A small network was shown many inputs. Here are its activations along a few directions, one row for each input.
Each table varies a few parts of the input and shows all the possible inputs, shuffled.
Descriptions start from the smaller parts, as in this example, which fits no table here: one of 2 separate values, together with either a single point or one of 9 places around a ring or (one of 4 places along a line, together with one of 5 places around a ring).
Shared parts are said once, and a part with two or three values counts as separate values.
In the rows, 128 means zero.

Other details of the inputs shift rows strongly along two fixed directions, in all tables alike. That doesn't count.
To show where, the next rows are all for the same input, with only those details redrawn:
[ 98 196  42  46 100  96 187  86 163  45 195 208 110  79  68 121]
[145 135 135 124 142 148 119 111 123 150 158 121 114 127 145 111]
[112 103 130 131 128 100 133 170 158 152 107 137 123 128 114 138]

Table:
R1: [133  96 127 143 127 111 120 159 149 129  96 146 127 118 104 139]
R2: [147 123 136 130 142 153 116 111 123 138 158 129 108 120 151 111]
R3: [111 109 128 136 119 102 129 152 131 117  86 125 146 133 109 144]
R4: [144 145 140 137 123 158 117  99 101 119 129 112 140 134 143 124]
R5: [134 142 136 133 130 154 131 107 107 128 146 110 125 142 157 122]
R6: [147 138 135 128 143 148 121 113 115 142 156 120 112 133 146 120]
R7: [128 140 137 128 135 146 123 105 103 127 144 106 133 137 156 115]
R8: [164 136 135 136 141 151 111 111 109 133 138 122 124 130 129 123]
R9: [149 144 138 138 124 159 120 101 102 118 130 111 135 136 142 125]
R10: [133 145 138 134 129 153 130 107 108 127 144 110 127 141 158 121]
R11: [126 142 139 131 131 148 123 103 105 127 144 107 135 136 158 118]
R12: [112 104 129 133 129  99 132 172 156 150 103 136 122 131 115 142]
R13: [109 113 131 139 113 107 128 150 133 117  83 126 151 131 112 147]
R14: [111 111 129 136 117 105 129 152 131 116  84 125 149 131 110 144]
R15: [145 135 135 124 142 148 119 111 123 150 158 121 114 127 145 111]
R16: [116 112 129 142 111 111 135 157 136 118  83 129 142 137 110 152]
R17: [108 117 132 141 110 109 129 150 134 117  82 127 152 129 113 149]
R18: [146 134 135 130 135 148 115  98  96 119 133 108 136 135 140 118]
R19: [ 94 114 133 138 114 103 142 164 143 129  92 128 141 140 126 148]
R20: [131 106 128 135 126 106 123 161 151 140  96 140 133 125  99 139]
R21: [149 126 135 130 141 151 117 112 120 139 159 125 109 123 149 115]
R22: [130 135 135 127 138 143 124 104 102 128 148 107 128 140 154 115]
R23: [ 94 107 129 133 122  96 139 161 138 127  98 124 139 139 122 142]
R24: [166 124 135 139 140 153 107 111 114 131 141 125 121 122 133 118]
R25: [125 145 140 133 129 150 124 103 106 128 143 108 137 134 158 119]
R26: [118 198  42  55 101 102 174  80 151  34 179 207 120  79  56 127]
What is each input in this table made of?
> one of 2 separate values, together with either one of 5 places along a line or one of 8 places along a line
Changing only the choice among 2 separate values turns R7 into R14. The same change can be made to R6. Which row results?
> R8
Which other rows does R2 become when the choice among 2 separate values takes its other values? List them by row number.
> R1
Start at R18 and move only the place on the line of 8, one step at a time. The first step leads to R3. Which rows follow, in order?
> R14, R13, R17, R4, R9, R16

Table:
R27: [160 130 152 141 150 163 100 101  96 154 147  96 127 138 159 109]
R28: [129 144 109 113 121 126 133 109 128 102 137 145 132 115 110 125]
R29: [160 110 168 156 153 158  92 125 103 179 123  84 129 147 161 115]
R30: [117 146 109 107 125 119 141 114 129 110 148 139 127 122 119 124]
R31: [109  89 142 153 116  96 127 187 155 147  67 129 141 135 110 156]
R32: [142 135 106 109 131 126 133 120 144 119 154 159 109 108 108 121]
R33: [112 125 125 122 126 112 132 136 136 131 124 129 134 126 123 128]
R34: [162 127 153 145 144 168  99 100  96 144 139  99 130 135 158 110]
R35: [168 133 153 145 146 170  99 101  97 151 142 100 128 138 155 111]
R36: [121 151 111 115 117 129 145 116 131 105 144 144 124 123 122 132]
R37: [111 127 125 126 122 118 137 136 136 126 123 131 131 129 128 131]
R38: [113 140 118 117 120 122 141 124 135 119 137 135 130 123 126 127]
R39: [114 144 110 106 124 120 140 112 128 106 145 138 129 118 122 122]
R40: [123 115 125 125 134 116 134 150 154 147 138 141 109 123 126 126]
R41: [124 122 127 134 119 123 130 138 133 120 111 132 133 127 121 138]
R42: [131 152 110 114 116 131 141 114 132 107 139 145 125 119 112 131]
R43: [115 147 109 111 121 123 146 115 129 104 146 140 126 124 125 127]
R44: [126 137 116 123 117 127 136 120 128 103 128 140 130 122 118 133]
R45: [123 153 112 113 117 129 145 116 132 107 143 145 124 123 120 131]
R46: [148 127 153 139 147 160 105 100  95 149 147  93 128 140 167 107]
R47: [115 127 128 128 124 118 137 142 137 133 121 129 129 134 127 134]
R48: [119 146 111 116 116 129 144 114 126  97 141 142 125 122 123 132]
R49: [155 107 170 157 151 156  89 124 103 176 121  84 134 143 163 113]
R50: [118 149 112 114 116 129 143 113 131 104 142 144 127 120 123 129]
R51: [170 118 149 135 158 162  98 109 114 170 163 110 106 128 156 102]
R52: [160  99 167 151 161 156  94 132 119 193 146  96 108 141 168 107]
R53: [ 99  87 141 144 126  85 130 192 155 157  74 124 139 143 112 151]
R54: [122 143 109 108 125 120 133 109 128 106 141 142 131 114 113 122]
R55: [128 117 126 134 126 120 126 136 127 118 110 131 135 127 116 134]
R56: [127 127 124 132 120 124 133 135 131 117 116 133 130 128 120 138]
R57: [131 142 109 112 128 128 142 124 149 122 159 158 104 111 120 123]
R58: [116 131 126 125 123 120 139 139 138 133 124 129 127 133 126 133]
R59: [100  63 152 160 128  80 117 209 156 164  46 116 145 143 112 156]
R60: [113 145 111 111 120 124 145 113 127 102 144 139 127 123 126 125]
R61: [162 131 156 149 140 173 101  99  98 148 141  99 128 138 163 114]
R62: [119 140 116 111 126 118 139 124 134 124 138 134 127 125 118 126]
R63: [115 142 109 108 125 119 141 111 124 103 144 138 128 120 121 124]
R64: [116 130 128 130 118 123 136 138 138 126 120 133 131 127 126 136]
R65: [130 149 110 116 117 130 140 114 129 102 139 145 126 120 114 132]
R66: [100  91 139 150 116  95 135 186 151 138  72 129 137 140 117 156]
R67: [161 131 153 140 151 164  99 101  98 157 147  96 127 139 158 108]
R68: [133 140 115 118 122 125 133 122 132 116 129 140 129 121 109 129]
R69: [ 94  87 139 147 120  90 134 190 154 146  73 125 138 140 121 152]
R70: [128 121 128 132 124 119 124 138 134 127 111 132 137 124 114 133]
R71: [121  50 161 175 135  91 113 227 174 192  52 126 123 143 117 159]
R72: [114 144 110 112 120 124 146 113 126 101 144 139 126 123 125 127]
R73: [150 113 170 160 148 162 101 127 102 176 129  83 127 154 176 117]
R74: [123 155 112 112 116 130 146 117 134 110 143 144 123 122 120 131]
R75: [123 140 108 110 126 120 136 110 123 100 140 140 130 117 114 124]
R76: [161 128 153 149 140 171 105 100  94 140 140  99 126 139 162 117]
R77: [124 143 108 109 127 120 136 111 126 104 142 141 129 117 114 124]
R78: [132 146 108 113 122 126 136 112 127 103 139 145 129 117 109 127]
R79: [114 145 110 107 124 119 139 111 129 109 145 139 130 118 120 121]
R80: [153 133 155 146 140 172 107 102  98 147 145  97 125 140 171 114]
R81: [131 144 108 114 123 126 135 112 125  99 137 144 130 117 111 127]
R82: [121 149 111 115 117 128 145 115 128 101 142 143 125 123 123 132]
R83: [129 130 125 131 121 125 133 136 135 123 117 135 130 128 117 138]
R84: [129 142 109 114 121 126 135 110 125  96 135 143 131 117 111 126]
R85: [ 96  84 138 145 126  83 131 190 152 149  73 123 140 141 114 151]
R86: [121 117 126 128 129 113 126 136 129 123 114 128 135 127 119 130]
Changing only one part turns R45 into R35. The same change can be made to R80. Which row results?
> R34
Changing only one part turns R66 into R60. The same change can be made to R57. Which row results?
> R40
What is each input in this table made of?
> one of 6 places around a ring, together with either a single point or one of 9 places along a line
Which other rows does R83 become when the place on the line of 9 takes its other values? List them by row number.
> R31, R41, R42, R44, R56, R61, R65, R76

Table:
R87: [118 114 126 132 115 106 145 154 132 121  98 138 135 127 115 149]
R88: [117 114 125 132 120 105 124 154 148 129  95 136 139 126 102 143]
R89: [145 167 118 105 126 162 137  63  92 100 180 126 126 115 153 103]
R90: [105 114 128 127 125  94 138 154 134 134 100 128 144 132 118 139]
R91: [141 173  96  94 147 168 110  75 157 118 224 143  80 120 117  94]
R92: [110 123 132 136 113 107 147 156 132 128  97 134 142 129 127 146]
R93: [139 180 111  96 121 159 143  61  97  97 183 132 128 115 143 103]
R94: [110  97 118 128 144 107 114 175 190 153 129 146  92 131 101 131]
R95: [112 117 130 137 113 105 150 154 129 121 100 137 139 123 129 146]
R96: [153 173 105 100 130 161 124  58 104  87 184 139 120 106 126 106]
R97: [119 116 124 135 119 107 134 156 143 125  95 137 139 130 108 141]
R98: [196  86 231 210 174 212  50 126  66 234 106  21 131 187 223 111]
R99: [107 108 126 126 125  93 140 153 130 125 103 132 141 126 120 138]
R100: [120 109 123 135 119 105 136 153 139 118  98 142 136 126 110 141]
Changing only one part turns R96 into R88. The same change can be made to R94. Which row results?
> R91
What is each input in this table made of?
> one of 2 separate values, together with either a single point or one of 6 places along a line
Start at R96 and move only the place on the line of 6, one step at a time. The first step leads to R100. Which rows follow, in order?
> R87, R95, R89, R99
